These are the activations of a small network on made-up records, seen along a few directions, one row for each record.
Here are examples, each followed by its value of one field, C.
Other fields move the rows too, some of them a lot.
In the rows, 500 means zero.
Random noise pushes rows far along 11 fixed directions. That doesn't count. These rows show it; they differ only by the noise:
[559 487 497 597 595 834 652 677 301 738 451 328 489 525 463 569 515 633
 424 555 535 553 574 374]
[434 376 665 292 588 555 616 432 793 578 517 378 229 558 208 649 674 426
 352 471 470 519 629 710]
[512 397 539 429 486 673 291 623 425 391 689 630 694 384 504 571 640 653
 434 563 527 733 352 550]
[275 470 179 692 409 391 544 760 284 419 777 458 430 346 440 739 561 651
 539 392 548 503 544 423]
[464 426 466 456 417 581 341 488 667 386 668 383 742 578 365 662 638 408
 422 550 515 607 354 666]
[541 589 640 455 527 521 553 441 393 769 322 428 435 335 380 428 571 652
 571 358 545 484 585 460]
[465 499 514 585 525 442 613 560 520 426 631 316 599 649 560 514 476 276
 492 486 525 385 513 441]
[529 363 347 479 536 557 661 514 559 511 456 384 272 629 363 609 514 373
 480 510 483 374 684 610]
[512 489 469 541 425 518 515 551 433 465 393 498 665 799 571 599 618 209
 499 584 245 365 375 448]
[481 578 493 497 729 613 600 540 448 604 671 429 325 906 538 467 429 348
 542 878 393 345 506 413]
[488 494 524 463 441 693 383 436 526 536 462 381 540 631 544 643 550 615
 276 561 492 669 252 521]
[346 666 648 410 692 602 354 467 708 521 808 466 436 457 299 543 479 693
 341 686 614 622 420 477]
[564 483 510 538 543 467 592 450 276 622 659 220 439 614 755 335 388 552
 635 503 717 513 465 487]

[422 656 388 486 522 465 450 352 481 691 541 469 295 644 428 578 443 631
 560 658 495 435 408 493]
c3
[447 518 469 668 644 716 580 696 374 547 850 211 524 405 580 467 359 755
 408 558 823 660 536 351]
c4
[520 550 392 554 589 476 591 590 605 472 556 511 490 533 373 475 416 330
 550 574 510 331 672 428]
c1
[484 597 400 636 484 528 487 482 605 461 339 444 521 511 480 466 406 481
 415 546 492 449 501 410]
c6
[581 494 574 554 454 720 432 661 419 530 396 507 775 120 420 599 534 751
 376 300 604 687 523 390]
c5
[258 591 488 522 342 303 487 445 477 654 571 350 372 495 476 673 610 647
 453 386 502 566 334 527]
c12
[610 346 565 484 443 529 473 496 554 368 506 472 818 538 509 411 603 315
 561 454 519 531 488 586]
c7
[466 430 478 538 520 421 699 651 486 392 429 556 386 824 655 510 546 213
 428 574 234 366 511 380]
c14
[493 493 429 684 554 583 598 707 456 298 618 533 616 394 543 559 339 504
 304 475 541 475 560 277]
c10
[524 398 593 451 475 337 509 472 340 473 543 544 418 398 715 347 464 584
 625 382 589 529 468 514]
c2
[550 544 588 318 644 580 493 375 539 669 524 466 310 363 384 386 451 630
 593 547 651 551 591 616]
c13
[319 583 150 728 463 585 574 654 532 466 616 367 401 459 286 762 436 643
 377 553 550 492 567 446]
c11
[458 373 543 715 480 637 823 717 461 599 298 125 539 634 613 561 599 397
 287 351 511 580 561 377]
c8
[332 621 553 492 610 340 454 524 561 438 715 641 362 535 556 455 503 518
 497 611 415 470 407 428]
c9

Which value of C does each new row have?
[512 280 477 370 429 483 427 369 587 530 723 305 418 495 476 544 550 595
 529 489 698 672 452 816]
c2
[559 413 407 476 563 497 409 400 659 281 579 480 487 581 575 380 332 396
 456 626 652 530 476 599]
c8
[263 678 489 537 503 380 495 545 344 780 736 378 433 666 359 568 694 624
 677 683 330 516 358 456]
c10
[437 606 349 492 388 399 458 374 692 592 437 381 574 655 226 618 582 330
 546 544 380 408 450 612]
c14
[408 610 611 544 470 464 505 524 534 669 680 261 781 344 302 514 555 516
 620 400 656 547 502 546]
c12
[556 575 657 260 515 354 295 399 539 462 353 849 517 258 385 346 639 489
 676 429 408 445 541 573]
c13
[686 251 436 472 386 556 439 461 290 396 304 509 515 636 886 396 479 489
 471 464 525 646 347 574]
c8
[573 602 525 611 509 351 538 499 328 512 401 494 679 355 608 295 349 495
 675 355 573 349 578 345]
c2
[473 497 511 524 451 400 531 439 546 486 499 371 467 579 632 429 442 451
 470 466 587 474 445 515]
c12
[388 559 418 579 513 521 572 534 396 569 637 464 357 662 609 637 440 547
 460 589 462 463 436 374]
c3
[339 485 400 505 441 341 551 568 263 572 619 607 211 449 506 644 564 684
 533 464 375 504 450 443]
c10
[634 427 253 423 543 676 328 448 701 281 500 534 594 582 410 465 437 392
 500 710 566 510 528 693]
c13
[524 495 398 471 560 713 404 600 350 532 442 696 442 541 480 516 574 642
 484 718 343 544 464 441]
c4
[461 460 534 447 531 683 496 490 455 560 412 623 349 614 521 567 568 633
 348 642 359 609 379 444]
c7
